A small network was shown many inputs. Here are its activations along a few directions, one row for each input.
In each table, some parts of the input vary, and every possible input appears once, in random order.
A made-up example of a description, with smaller parts first: one of 4 places along a line, together with either a single point or one of 9 places around a ring or (one of 2 separate values, together with one of 5 places around a ring).
Shared parts are said once, and a part with two or three values counts as separate values.

Other details of the inputs shift rows strongly along two fixed directions, in all tables alike. That doesn't count.

Rows:
x1: [  7  16  48  28 -45  43  24 -15  32  62 -21  75 -39 -23 -23  -7]
x2: [ 10 -24 -15  59  12  35   0  31  31   9   8  26   5  17 -15  70]
x3: [  6  13  15 -53   2 -37 -23 -36 -47 -26   8 -45  17  -5  22 -75]
x4: [  2   8  15 -20  -9 -11   2  -4   5  22  -4 -20 -27 -12  19 -50]
x5: [  2 -16 -24  46  33  16 -11  11 -11 -25  17  10  66  26 -14  41]
x6: [ -7   5   8 -44 -22 -30  -8 -16 -17 -10  -4 -24 -22 -14  20 -39]
x7: [  3   6  13 -47  -3 -32 -34 -34 -43 -23   9 -43  23  -2  21 -60]
x8: [-17   4 -18 -41   7 -39  -7  -5 -21 -32   2 -44   7  -2  17 -26]
x9: [  3  14  11 -43 -17 -16   2 -14 -15   7 -13 -12 -26 -16   4 -40]
x10: [-17 -14 -44 -18  44 -34 -19  21 -13 -49  21 -59  35  22  16  22]
x11: [  1   5  17 -35  -9 -23   6 -11  -4   4  -3 -26 -33 -12  24 -46]
x12: [  5 -18 -34  36  35  15  -1  33  18 -20  16  -6  16  23  -7  63]
x13: [ -2 -16 -36  24  18  13 -13  25   1 -19   6   8  29  21 -21  74]
x14: [  3  21  46  36 -38  45  37 -12  36  68 -24  78 -33 -23 -26 -13]
x15: [ -5 -14 -36  32  26   7   7  25   8 -35   6   5  22  18  -8  68]
x16: [ 12  14  44  39 -46  43  39 -10  30  81 -35  77 -43 -25 -21 -16]
x17: [ -4  22  19 -36 -12  -5   5 -17  -3   5  -5   2 -19 -17  -3 -36]
x18: [ -2 -27 -29  35  24   9  -8  28  14 -20  15  -2  22  22  -5  70]
Each input here is: one of 3 separate values, together with either a single point or one of 5 places along a line.
Changing only the choice among 3 separate values turns x7 into x3. The same change can be made to x13. Which row results?
> x9

Rows:
x19: [  5  -1   8  -6  -5  -6   4  -2   0  14  -5 -10 -16  -5  11 -24]
x20: [  3   2  13 -11  -3  -3  -2  -3   7  14   2 -11 -16  -5  10 -26]
x21: [  1   2  10  -9 -22  -1  -1  -6   0   7  -7   4 -20 -10   3 -13]
x22: [  0 -13 -20  27  17  20 -10  22  14  -8  12  11  18  15 -18  62]
x23: [-12  -5 -30 -22  35 -30 -37  -8 -44 -56  23 -44  75  21   4   3]
x24: [  0  -3   0  -6  -3 -11   0   0  -1  -4   1 -15 -10  -3  15 -20]
x25: [  1  -3   4  -8   1 -14   5  -3  -3  -5   0 -15 -12  -2  16 -14]
x26: [ -4  -8 -29  35  24  18   8  27  13  -5   3  16  23  15 -20  59]
x27: [  2 -11  -5  18  -1  10   5   7   7  -5  -2  17  -2   6  -7  38]
x28: [ 13  12  21  -7  -7   3  -8 -26 -22  -2   1   5  14  -4  -1 -39]
x29: [  4   2   8 -15 -16  -3  -3  -6  -4  13  -8  -1 -18  -8   2 -13]
x30: [ -7   8   1 -15  -1 -11  11  -5  -2  -5  -5  -3 -10  -6   3 -10]
x31: [ -9   9  -3 -14  -4  -9   6  -1  -1  -5  -4  -5  -6  -7   2 -15]
x32: [  3   9  22  34 -14  38  24   5  34  45 -12  52 -21  -8 -21  12]
Describe the family of inputs behind these rows.
> either one of 2 separate values or (one of 3 separate values, together with one of 4 places along a line)

Rows:
x33: [ 10  -6  -8  18  20   6 -14  -5 -14 -29  15  -4  33  16  -1  18]
x34: [  6   3  10   8 -20  23   8   6  20  34 -13  32 -30 -10 -20  19]
x35: [  3  12   7   4  -3  17  -1  -3  -5  12  -5  26  18  -1 -23   3]
x36: [ -5  -8  -9   5   0   8  -4  10  14  -6   3  11  -8   4 -13  46]
x37: [11 -8  9 47  4 31 -6 -1  7 20  4 18 30  9 -8 11]
x38: [-15 -16 -47  10  43 -19   2  24  -7 -44  10 -32  36  23   7  42]
x39: [ -3  -1  -5 -23 -17 -16 -10   0  -4  -6  -5  -6 -20  -8   5  -4]
x40: [ 20 -11  22  27 -19  24   9   0  18  21  -4  27 -35  -4   2  12]
x41: [ -7  13   2 -30 -10 -16 -14 -18 -30 -18  -1 -14  17  -5   3 -33]
x42: [  1   5   9 -14  -9 -21  -4 -21 -30  -7  -5 -12  14  -2  10 -33]
x43: [  0   2  11  -5   3  -7   5   1   7  18   3 -24  -9  -3  16 -42]
x44: [-17  14  -4 -42   9 -26   4  -4  -2 -15   4 -26 -10  -8   8 -24]
x45: [  6 -13   5 -19  -3 -14 -23   3  -5   7   7 -32 -11  -1  21 -26]
x46: [ 13   0  19  36  -4  22  28   4  25  21  -3  28 -25  -6   2  -1]
x47: [-11  22  -3 -44   5 -17   7  -3  -1   5  -5 -21 -16 -11   3 -35]
x48: [-12  14   0 -21  -7 -14  13  -3   1   0  -8  -8 -18 -12   7 -31]
x49: [ -3 -29 -44  24  25  -6 -10  27  -3 -35   9 -14  28  25   1  73]
x50: [  2   8  26  18 -16  25  10 -16   7  21  -7  49   2  -7 -21   4]
Changing only one part turns x34 into x40. The same change can be made to x35. Which row results?
> x33
Describe the family of inputs behind these rows.
> one of 3 separate values, together with one of 6 places along a line

Rows:
x51: [ 13   0  22  29  -8  20  23   3  24  41  -9  22 -28  -7   3 -12]
x52: [ 13   6  35  19 -20  25  10 -18   7  37  -7  35  -9  -9 -11 -23]
x53: [ -2  -1   6 -24   0 -13  -9  -1   3   1   6 -24 -15  -3  12 -16]
x54: [ -5 -15 -44  30  40   1 -23  17 -14 -47  18 -13  66  30  -8  62]
x55: [ -1  -1  -2 -25 -13 -11  -7   1  -6   3  -4 -13 -16  -7   4 -13]
x56: [  0  11   9 -35   1 -20 -19 -20 -26  -5   3 -27  13  -2  10 -42]
x57: [  8  -4  -7  65  10  51  19  22  33  17  -3  61   7  12 -36  81]
x58: [  8  12  25  23 -28  29  23  -9  19  31 -18  48 -30 -15 -14   3]
x59: [-15  11   0 -29  -3 -18   8  -7  -8  -6  -5  -9  -4  -8   2 -19]
x60: [-17  16  -6 -37  -3 -23   1  -7 -10 -13  -4 -21  -1  -9   4 -26]
x61: [ -4  13  -2 -43  -2 -17 -10  -7 -15 -18   2 -20  -8  -8   4 -23]
x62: [ 12   6  33  26 -27  24  12 -20   6  31 -11  37 -11 -13  -6 -25]
x63: [ -4  -2   1 -31  -2 -20 -14   0  -3  -9   8 -31 -14  -4  18 -24]
x64: [ 11  -5  21  31 -10  14  26   1  18  32 -11  24 -28  -6   9 -11]
x65: [-10 -22 -47  17  38  -7 -20  30   4 -49  24 -32  36  27   2  68]
x66: [-16  14  -6 -38   0 -19  -2  -2  -8  -9  -2 -17  -1  -8   1 -25]
x67: [ -1   5  10 -31  -2 -26 -14 -22 -30 -13   1 -23  13  -3  16 -42]
x68: [ -1 -16 -24  16  28  -4 -14   7 -16 -38  18 -11  47  22  -5  35]
x69: [  8   7  26  22 -24  26  26  -8  16  30 -17  51 -29 -12 -13   6]
x70: [  2   5   8 -32  -3 -17 -17 -17 -24 -12   8 -23  11  -4   9 -45]
x71: [  2   0  -2 -15   5 -20   1  -2  -6  -7   1 -33 -11  -3  23 -33]
x72: [ -7 -25 -49  13  32  -8 -14  29  -5 -43  13 -20  35  27  -7  74]
x73: [  3 -23  -9  62  10  31  12  24  32   7   4  36   4  15 -11  71]
x74: [ 12  -2  18  30 -11  19  21   5  22  36  -8  24 -28  -7   6 -14]
x75: [  0  -9 -23  25  24   8 -18  12  -8 -21  13   3  46  21  -9  37]
x76: [-15  16  -4 -41   4 -20  -1  -5  -7  -6  -1 -21   0  -7  -1 -24]
x77: [  7   0  16  15 -31  15  14  -3  14  33 -18  28 -32 -13  -5  -1]
x78: [ -2   1  -3 -39  -5 -20 -12  -3 -11  -2  -1 -29 -13  -5   7 -19]
Changing only one part turns x54 into x56. The same change can be made to x77. Which row results?
> x78
Describe the family of inputs behind these rows.
> one of 4 places along a line, together with either one of 2 separate values or one of 5 places along a line
Which other rows agree with x67 in the place on the line of 4? List them by row number.
> x59, x64, x68, x69, x72, x73
Start at x68 and move only the place on the line of 4, one step at a time. The first step leads to x62. Which rows follow, in order?
> x70, x52
